Each row below holds a small network's activations on one input, seen along a few directions.
Each table varies a few parts of the input and shows all the possible inputs, shuffled.
A made-up example of a description, with smaller parts first: one of 2 separate values, together with either a single point or one of 9 places around a ring or (one of 4 places along a line, together with one of 8 places around a ring).
Shared parts are said once, and a part with two or three values counts as separate values.

Other details of the inputs vary at random and push rows far along two fixed directions, the same in every table; ignore that.

Table:
r1: [ -3 -38   8 -33 -44  26  28 -31 -57 -38  19 -56  -3  48 -17  28]
r2: [ 30  -3 -43  15  39   1  24 -11  23  -6  30  41  41   7 -11 -30]
r3: [ 21  38 -56  50  78 -24  19   8  69  13   6  72  50 -28   4 -40]
r4: [ 10  12 -51  20  26 -15  12 -14  34   5  -1  28  34 -16   5 -11]
r5: [ 26 -15   2 -19   0  24  30 -25 -22 -41  26 -11   9  35 -15   3]
r6: [-18 -21  62 -11 -33  -1 -41  24 -27  30 -10 -31 -45  -7  11  13]
r7: [-30 -31  41 -32 -63   4 -17   6 -44   9 -14 -59 -43  29   6  37]
r8: [ 12 -31 -23  -9 -16   1  31 -32 -15 -34  19 -25  16  35 -15  10]
r9: [-35  32  45   6 -19  -1 -42  59  -7  67 -16  -5 -10 -14  31   8]
r10: [-26  49  37   0  -3   8 -19  36   3  56 -18   6 -17 -30  24  -3]
r11: [-36  25  29 -20 -43  16 -23   8 -17  44 -15 -21 -25 -23  17  24]
r12: [ 14 -34  -6  -8  -1  -7   5  -8  -7 -16  15  -6  -6  31 -11   3]
r13: [ 14   2 -49   9  21   5  26 -28  13 -17   9  19  33  -3  -6  -6]
r14: [  2  -6  10 -30 -24  16  25 -33 -39 -39   6 -28  -8  20 -15  21]
r15: [ 40  20 -63  14  32   2  12  26  68 -30  -4  27  12 -42 -45 -36]
r16: [  4  -5 -17   2  11 -18   5 -13   7 -24 -12  11   2   5  -6   2]
r17: [-26  41  12  49  15 -29 -59  55  70  98 -36  58 -20 -83  45 -38]
r18: [ 21   4 -37  23  33 -16   9   4  34  16  19  39  33  -3   0 -28]
r19: [-35  27  46   9 -14 -18 -57  34   5  44 -39   3 -37 -49  28  -4]
r20: [ 18 -26 -25   6  14 -10   9 -36  14 -44   0   7   0 -10  -6  -9]
r21: [ 15 -50  38 -16 -13  13   1 -22 -40 -56  12 -40 -18  36 -22  20]
r22: [-42  55  27   9 -12  -2 -38  46  -2  70 -31  10  -9 -40  34   2]
r23: [ 21  12 -41  34  62 -23  14  -2  53 -12   0  53  23  -8  -5 -27]
r24: [-39   5  79 -12 -30   2 -45  31 -32  25 -28 -42 -51 -14  15  20]
r25: [ 19 -39  -1 -10   3   4  16 -18 -20 -53  17 -16   1  49 -20  13]
r26: [ 16 -21  -1 -13   5  22  28 -13 -30 -43  27 -10  24  38 -15   6]
r27: [ 10  17 -35  19  27 -17  13  -9  20  -7  -2  25  27  -8   0  -9]
r28: [-40  22  48 -19 -59  17 -29  23 -21  64 -13 -29 -36 -15  22  18]
r29: [  8  -4 -44  13  23 -18   5 -16  36  -6 -10  29  13 -10   2  -7]
r30: [ 10  -9  -8 -10  15  15  38 -19 -25 -44  18 -10  21  27 -17   6]
r31: [ 17 -28  16 -38 -30  23  22 -29 -45 -28  30 -38 -11  41 -16  12]
Each input here is: either a single point or (one of 5 places along a line, together with one of 6 places around a ring).
A walk changes only the place on the ring of 6. It starts at r16 and steps to r23. List the rest of the walk in order.
Answer: r25, r12, r7, r29

Table:
r32: [ 24   8 -40  -1  18  15  35 -16  14 -24  19  15  28   6 -19 -11]
r33: [ 20  49 -55  32  54  -2  14   8  62  21   4  69  43 -36   1 -37]
r34: [  2 -54  39 -34 -33  19  14 -16 -67 -43  23 -59 -15  65 -15  32]
r35: [ 19 -41   6 -10   1  -6   5 -24  -6 -72  -6 -26 -27   6 -28   6]
r36: [-17  39 -19  12   7  -8  -6  14  25  36 -18  22  10 -33  16  -8]
r37: [ 12   7 -48  26  27 -14  10 -15  45  11   3  41  26 -20   5 -22]
r38: [ -4  48 -19  16  23   5  -1  21  31  34  -7  38  20 -33  10 -20]
r39: [ 23 -25 -29  10  21 -13  16 -31  14 -20  16  23  17  15  -5 -12]
r40: [ 17   3 -50   1  13  -2  30 -25  14 -26   9  12  27   2 -14  -7]
r41: [-68  41  74   9 -39 -15 -77  66  -4 120 -46  -2 -48 -45  61  10]
r42: [-15  64 -33  34  28 -18 -20  32  60  68 -25  56  20 -58  26 -26]
r43: [-36 -19  62 -28 -56   3 -29   6 -55  22 -13 -53 -42  23  19  39]
r44: [-59  42  82   9 -35 -18 -99  87  16  94 -67 -12 -75 -74  39   6]
r45: [ 18 -15 -43   8  13  -8  21 -34  15 -23  11  16  23   3  -7  -8]
r46: [ 15 -13  11 -19  -3  19  26 -14 -32 -38  24 -24   9  34 -20  11]
r47: [-45  28  80 -24 -48  21 -36  50 -50  54 -15 -45 -36  -2  23  24]
r48: [ 27  23 -53  14  36   6  28  -9  35 -11  15  42  39 -12 -13 -26]
r49: [ 29  -7 -30  30  42 -24 -10  -1  58 -25 -13  40  -4 -37 -17 -32]
r50: [-14  21 -14  19   6 -13 -16   6  26  39 -15  25   6 -30  21  -7]
r51: [-56  13  55 -18 -58   3 -41  25 -38  56 -31 -43 -39 -16  34  32]
r52: [  2 -52  42 -35 -35  17  10 -16 -72 -44  22 -60 -16  63 -14  33]
r53: [ 17 -36  11  -8   6   5  18 -19 -30 -41  23 -15   8  46 -13  10]
r54: [ 17   3 -50   2  12  -1  34 -25  18 -24   9  11  26   4 -14  -6]
r55: [ -3 -20  31  -6  -4   4  -1   2 -31 -10  10 -16  -4  30   3  10]
r56: [  7 -61  34 -37 -42   8   0 -21 -46 -78  -4 -71 -49  31 -36  30]
r57: [ 14 -61   4 -30 -26   7  29 -49 -46 -59  24 -44  -8  61 -19  25]
r58: [ 30  -3 -23   5  30  11  32 -11  11 -24  29  16  28  15 -19 -17]
r59: [ 24  20 -26  21  42   1  14   8  32   6  18  42  32 -11  -6 -31]
Describe the family of inputs behind these rows.
Answer: one of 4 places along a line, together with either a single point or one of 6 places around a ring
The inputs of r41 and r39 match in every part but the place on the line of 4. If r36 is changed in the same way as r41 into r39, which row does it become?
Answer: r40
A walk changes only the place on the line of 4. It starts at r56 and steps to r49. List the rest of the walk in order.
Answer: r44, r35
List by row number the other rows that have the place on the line of 4 in common with r46.
Answer: r33, r42, r43, r44, r50, r53
Change only the place on the ring of 6 in r34. List by row number the other rows that result.
Answer: r32, r37, r54, r57, r58

Table:
r60: [ 54 -47 -20 -18  25  18  52 -48 -18 -92  44  -6  17  55 -45  -6]
r61: [  8  -9  13  -9   0  11  -2  18 -16 -17   7 -15  -3  17 -15   5]
r62: [  4 -59  43 -40 -35  20  22 -18 -82 -70  23 -76 -13  76 -24  43]
r63: [-11  -3 -10  22   5 -26 -24  11  25  42 -12  20   0 -19  20 -10]
r64: [  3   3 -12   8  -2  -3 -22  28  28  37  -2  19  -4 -18   3 -16]
r65: [ 32 -12 -15   8  27   4  11 -11  22 -13  22  28  11   6 -13 -20]
r66: [-19 -15  41 -12 -19  -5 -17  11 -43  -6 -11 -37 -16  21   8  25]
r67: [ 57 -69 -68  11  35  -5  59 -63  14 -83  47  18  44  54 -40 -17]
r68: [ 37 -11 -16  -2  24  13  30 -24  -1 -64  19   2  17   9 -33 -12]
r69: [-35  46  16  19   2 -18 -46  44  21  52 -46  18 -13 -48  32   2]
r70: [-45  17  64 -16 -38   1 -40  20 -41  22 -36 -34 -40 -13  25  31]
r71: [-14  21  23  11  -7   1 -46  44  24  74 -11  24 -19 -38  24 -18]
r72: [-26  35  63   3  -8  12 -52  62  -7  63 -18   1 -25 -27  25  -2]
r73: [-32   8  46 -29 -61  10 -33  40 -29  30 -20 -54 -47 -10   3  26]
r74: [  2 -19  34  -3   4   6   3   2 -21  -7  14  -7  -6  28   3   2]
r75: [ 26 -52  -7  -1   3   4  22 -36 -11 -37  31  -3   9  38 -11  -3]
r76: [  9 -14   3  10  19  -6   7   9   5  -5  12   7   9  24  -4  -7]
r77: [  20   57 -101   23   43   13   57  -23   46   43   39   73   96   -5
   15  -35]
r78: [ -9  26 -14  40  33 -35 -32  29  56  64 -18  53   8 -37  28 -24]
r79: [-19  12  38 -18 -33  10 -22  38 -29   3 -16 -43 -27  -9  -6  17]
r80: [ 11 -61  29 -55 -55  26  19 -22 -71 -62  23 -80 -28  69 -34  43]
r81: [ 20   6 -28  11  33   1  25 -28  18 -49   2  16  17 -16 -19 -12]
r82: [  45  -47  -62  -10   28   -7   62  -75   -2 -114   17    0   24   45
  -42    5]
r83: [-35 -13  66 -48 -67  23 -10  -6 -70 -23 -18 -84 -53  15  -6  46]
r84: [-31  35  46  27  16 -19 -49  43   8  66 -25  24 -10 -36  42  -9]
r85: [ 47 -35 -42  19  62 -16  46 -55  18 -69  32  37  36  27 -19 -22]
r86: [-20 -13   0 -22 -47   5  -7  -4 -16  -6 -20 -46 -27 -11  -4  23]
r87: [ -7 -10  -9  -7 -17 -11  -2 -16  -4 -16 -18 -14 -13   3   0  18]
r88: [ 21 -16 -55  18  27 -17  19 -50  32 -33   2  39  21 -11  -7 -18]
r89: [ 46   2 -93 -17  25  32 107 -78 -15 -56  69  16  94  68 -29  -1]
r90: [-49 100   8   7  -6  27  -5  54 -12 112  -4  28  44 -26  46   1]
r91: [  2  40 -41  28  37 -16  -1  17  63  18 -22  42  11 -51   1 -28]
r92: [-22  21  11 -51 -47  50  53 -18 -85   2  33 -53  30  62   1  41]
r93: [-40  22  56  14 -15 -19 -55  37   0  82 -26   5 -31 -29  45   2]
r94: [-32  40  37  -4 -26   1 -43  63   5  58 -31 -14 -35 -38  15   2]
r95: [-43  39  23   0 -33  -7 -44  45  16  65 -43 -14 -35 -52  24  12]
r96: [-25  23  26  22  -1 -14 -43  54  26  80 -16  21 -13 -21  31  -9]
r97: [ 23   2 -40  21  47 -20  21 -35  33 -37   0  45  21  -9  -7 -19]
r98: [-27 -47  64 -47 -61   8  -2 -11 -88 -36  -2 -88 -40  59  -7  53]
r99: [  5  37 -35  35  38 -17  -5   1  72  30 -16  57  11 -57   7 -32]
r100: [ 37   2 -29  45  77 -13  17  -3  46 -14  24  68  46  -3  -2 -42]
r101: [  4  27 -43  33  28 -15  -9  -3  65  29 -16  51  11 -62   9 -33]
r102: [  3  -5 -15  33  28 -24 -15  -8  33  28   0  41  11 -20  19 -24]
r103: [ 43   6 -84  34  49 -16  19 -10  79 -11   9  62  37 -34 -19 -47]
r104: [  0 -50  47 -28 -35  16   9 -23 -57 -31  22 -52 -23  58  -8  29]
r105: [ -8 -22  18 -36 -37  18  16 -17 -52 -64  -7 -73 -20  23 -25  40]
r106: [-10 -41  60 -60 -77  31   2 -15 -80 -42   7 -92 -50  40 -20  45]
r107: [ 45  18 -52  33  66  -8  24 -11  65 -21  15  65  33 -26 -20 -51]
r108: [-47  26  16   5 -38 -18 -54  34  11  70 -48  -2 -32 -45  39  12]
r109: [-36  13  35  -8 -33  -9 -35   8 -14  31 -29 -14 -36 -19  23  19]
r110: [ 35 -24 -25  -7  23   7  28 -12   4 -49  23   4  13  31 -32  -9]
r111: [  3  12  -6   9  -5  -1 -18  14  28  28  -6  17  -9 -36   2 -20]
Describe the family of inputs behind these rows.
Answer: one of 4 places along a line, together with either a single point or (one of 2 separate values, together with one of 6 places around a ring)
The inputs of r89 and r90 match in every part but the place on the line of 4. If r78 is changed in the same way as r89 into r90, which row does it become?
Answer: r66
The inputs of r67 and r62 match in every part but the place on the line of 4. If r88 is changed in the same way as r67 into r62, which row does it become?
Answer: r70
Change only the choice among 2 separate values in r101. List by row number the other rows that result.
Answer: r86
A walk changes only the place on the line of 4. It starts at r75 and steps to r104. List the rest of the walk in order.
Answer: r74, r100
List by row number the other rows that have the place on the line of 4 in common with r110.
Answer: r60, r74, r76, r82, r83, r85, r91, r92, r94, r97, r98, r107
